cols: Q K J L X
[ 5.87  1.32  4.91 -2.07 -2.72]  K302
[ 3.91 -3.69 -1.69 -2.68  0.73]  K754
[-4.03 -5.08 -7.99 -1.42  1.19]  K239
[-1.49 -3.38  1.51  1.54  2.96]  K187
[ 1.97 -0.24  4.08 -0.25  7.41]  K612
[-4.03 -5.08 -7.99  0.66  2.57]  K915
[ 3.91 -3.69 -1.69 -2.68 -0.21]  K422
[-4.03 -5.08 -7.99  0.66  1.78]  K102
[ 0.65  0.13  3.55 -2.07 -0.63]  K71
[-0.25  1.29 -5.85 -2.46  0.50]  K958
col: [ 1.32 -3.69 -5.08 -3.38 -0.24 -5.08 -3.69 -5.08  0.13]
K
col: [ 5.87  3.91 -4.03 -1.49  1.97]
Q
col: [2.96 7.41]
X
col: [-1.69 -7.99  1.51  4.08 -7.99 -1.69 -7.99  3.55 -5.85]
J
col: [-2.68  0.66]
L
col: [ 1.97 -4.03  3.91 -4.03]
Q

cols: R Z B N W F
[ 0.49 -1.88  7.52 -6.79  5.73 -4.59] -> K248
[ 1.66  0.76 -0.53 -4.02 -1.75  1.45] -> K309
[-1.68  2.20 -1.05  1.46 -2.25  0.39] -> K853
col: [0.76 2.20]
Z
col: [-4.59  1.45]
F
col: [1.45 0.39]
F

cols: C D E T
[-0.61  2.94 -1.01  0.30] = K881
[ 7.79 -4.43  6.31 -5.42] = K945
[-2.12  5.38 -1.71  1.68] = K516
[ 5.26 -5.17  4.78 -3.81] = K609
[-8.23  5.12 -6.03  5.52] = K816
[ 6.20 -5.74  5.38 -4.60] = K582
col: [-3.81  5.52]
T
col: [ 2.94 -4.43  5.38 -5.17]
D
col: [-6.03  5.38]
E
col: [-1.01  6.31 -1.71]
E
col: [ 4.78 -6.03]
E
col: [-4.43  5.38 -5.17  5.12 -5.74]
D

cols: H S G A V U M Y P
[ 1.06 -6.73  2.03  0.03 -1.60  1.04 -3.39 -6.08 -2.76]  K322
[ 7.24 -0.56  0.48 -0.34  4.33 -2.66 -6.29  1.57  0.99]  K12
[ 2.41 -6.91  1.13  0.29  0.15 -0.90 -4.53 -4.92 -3.76]  K685
[ 4.72 -4.51 -1.20  0.33  3.25 -4.15 -5.63 -0.92 -4.46]  K904
[ 5.42  0.14 -3.40 -0.07  4.42 -5.53 -4.62  3.91 -2.77]  K626
[-0.32 -5.66  2.64 -0.27 -3.04  2.83 -2.06 -6.56 -1.52]  K959
[ 3.69 -6.17  0.02  0.34  1.84 -2.66 -5.30 -3.16 -4.38]  K291
[-1.57 -3.81  2.86 -0.59 -3.99  4.38 -0.69 -6.39 -0.10]  K174
[ 5.30 -2.34 -2.38  0.15  4.19 -5.09 -5.42  1.50 -3.90]  K819
[-1.33  6.73  0.99 -2.05  4.99  1.82 -2.83 -7.34 -2.22]  K508
[ 7.11  1.55 -0.16 -0.58  3.22 -4.44 -5.52  2.70  2.62]  K929
col: [-4.38 -0.10 -3.90]
P
col: [-1.60  4.33  0.15  3.25  4.42 -3.04  1.84 -3.99  4.19  4.99]
V
col: [-6.73 -0.56]
S
col: [ 0.03 -0.34  0.29  0.33 -0.07 -0.27]
A
col: [ 3.69 -1.57  5.30 -1.33]
H
col: [ 2.03  0.48  1.13 -1.20 -3.40  2.64]
G

cols: lov vov sumu zad ragov nese Rom tufod
[3.48 1.96 0.59 1.73 2.33 1.41 6.40 1.33] : K374
[2.06 3.42 2.14 1.14 0.38 3.07 0.69 7.40] : K950
[2.24 2.57 2.24 0.99 2.79 2.13 1.86 1.27] : K995
[1.79 2.30 1.00 3.35 1.68 1.42 1.60 1.38] : K863
[2.19 2.79 2.51 2.18 3.24 6.24 1.36 2.05] : K672
[1.38 2.58 7.78 2.95 3.90 3.45 4.40 4.35] : K262
col: [0.38 2.79 1.68]
ragov
col: [7.40 1.27 1.38]
tufod
col: [0.38 2.79]
ragov
col: [0.99 3.35]
zad
col: [2.24 1.00]
sumu
col: [2.05 4.35]
tufod
col: [1.00 2.51 7.78]
sumu

cols: Nuka suv Kefem vidis Fonom pud diz
[ 2.67  4.88  1.11  7.31  6.85 -0.15  4.72] -> K911
[ 8.21 -1.14 -7.35 -3.84 -3.46 -7.15  3.82] -> K733
[ 8.21 -1.14 -7.35 -3.84 -6.34 -2.69 -2.31] -> K94
[ 4.55 -1.72 -6.88 -6.63 -6.77 -4.66  2.80] -> K716
[-7.13  1.04  3.78 -4.68  6.26 -1.71  1.98] -> K453
[ 4.55 -6.45 -6.88 -6.63 -6.77 -4.66  2.80] -> K178
[ 4.17  4.65  5.17 -6.49 -5.01 -5.97  5.08] -> K652
col: [-7.35 -7.35 -6.88  3.78 -6.88  5.17]
Kefem
col: [-6.34 -6.77]
Fonom
col: [-3.84 -6.63]
vidis
col: [4.72 3.82]
diz
col: [-7.35 -7.35 -6.88  3.78 -6.88]
Kefem

cols: febil sud Kufer Tifu bepi piruk vaval veri vufod
[-0.18 -2.19  1.73 -2.98 -1.88  5.65 -3.14 -3.90  0.59]  K288
[-0.11  2.46 -0.08 -3.85  2.29  2.10  1.74 -2.99 -0.78]  K796
[-0.52  3.69 -1.70  3.94  2.56 -8.01  3.88  5.05 -0.78]  K101
[-0.34  3.64 -1.93  4.00  3.62 -8.50  4.04  5.59 -1.20]  K485
[-0.61  2.53  0.14 -3.76  2.56  1.70  1.16 -3.45  0.23]  K114
col: [-0.78 -0.78]
vufod
col: [3.94 4.00]
Tifu
col: [-0.11 -0.52 -0.34 -0.61]
febil
col: [-0.11 -0.52]
febil
col: [3.88 4.04]
vaval
col: [-3.90 -2.99]
veri

cols: tunir ral Kune Bozaz
[-2.06 -7.72  0.77  1.50] -> K599
[-2.07 -7.76 -0.75 -1.66] -> K515
[-2.06 -7.72 -0.14 -1.66] -> K586
[-2.06 -7.72 -0.14  1.50] -> K913
[-2.05 -7.69 -1.35 -1.03] -> K591
[-2.07 -7.73 -1.35  0.23] -> K921
[-2.06 -7.72 -1.96  1.50] -> K407
[-2.05 -7.69 -0.44  0.87] -> K622
[-2.08 -7.79 -0.75 -2.29] -> K40
[-2.07 -7.75 -0.14 -0.40] -> K249
[-2.07 -7.73 -0.14  1.50] -> K953
[-2.09 -7.80 -0.44 -2.29] -> K851
col: [-2.07 -2.06 -2.05 -2.08 -2.07 -2.07]
tunir
col: [-7.72 -7.72 -7.69 -7.73 -7.72]
ral
col: [-2.06 -2.05 -2.07 -2.06]
tunir
col: [-7.72 -7.76 -7.72 -7.72 -7.69 -7.73 -7.72 -7.69 -7.79 -7.75 -7.73]
ral

cols: kek zavem beru seno Nake piro
[-1.62 -3.60 -0.56 -1.76 -2.18 -3.20]  K463
[-1.62 -3.60 -0.56 -1.76 -2.18  3.70]  K277
[ 4.49 -2.17 -2.20 -0.80  5.89 -3.88]  K250
[ 4.49 -2.17 -2.20 -0.80  5.89  6.83]  K105
col: [-1.62  4.49  4.49]
kek
col: [-0.80 -0.80]
seno
col: [-1.62  4.49]
kek
col: [-0.56 -2.20 -2.20]
beru

cols: mapev Taku Lar naveb tasok maka rof
[-0.03  2.66  8.11 -6.62  3.18 -4.73  1.54] : K971
[ 5.71  1.70  1.45 -8.46 -1.58 -0.25 -6.34] : K263
[-2.04  2.61 -2.46  2.89 -3.83  1.04 -5.94] : K444
[-4.42 -4.39  4.32 -4.31  5.27 -0.34  2.80] : K438
[ 0.10 -0.82  1.84 -2.16  1.69 -1.03  1.29] : K506
[ 5.83  1.51  1.95 -8.61 -1.43 -0.53 -6.36] : K933
[-2.77 -0.97 -2.98 -1.98 -0.37  3.26 -2.89] : K779
[ 0.79  0.77 -1.54 -3.34 -2.70  2.56 -8.12] : K327
[ 2.34  0.66  4.94 -4.80  2.80 -3.83  2.57] : K221
[-3.47 -0.47  1.50 -0.27  0.63  0.15 -1.02] : K887
col: [-6.36 -2.89]
rof
col: [-6.62 -8.46  2.89 -4.31]
naveb
col: [-5.94  2.80  1.29 -6.36]
rof
col: [-0.03  5.71]
mapev

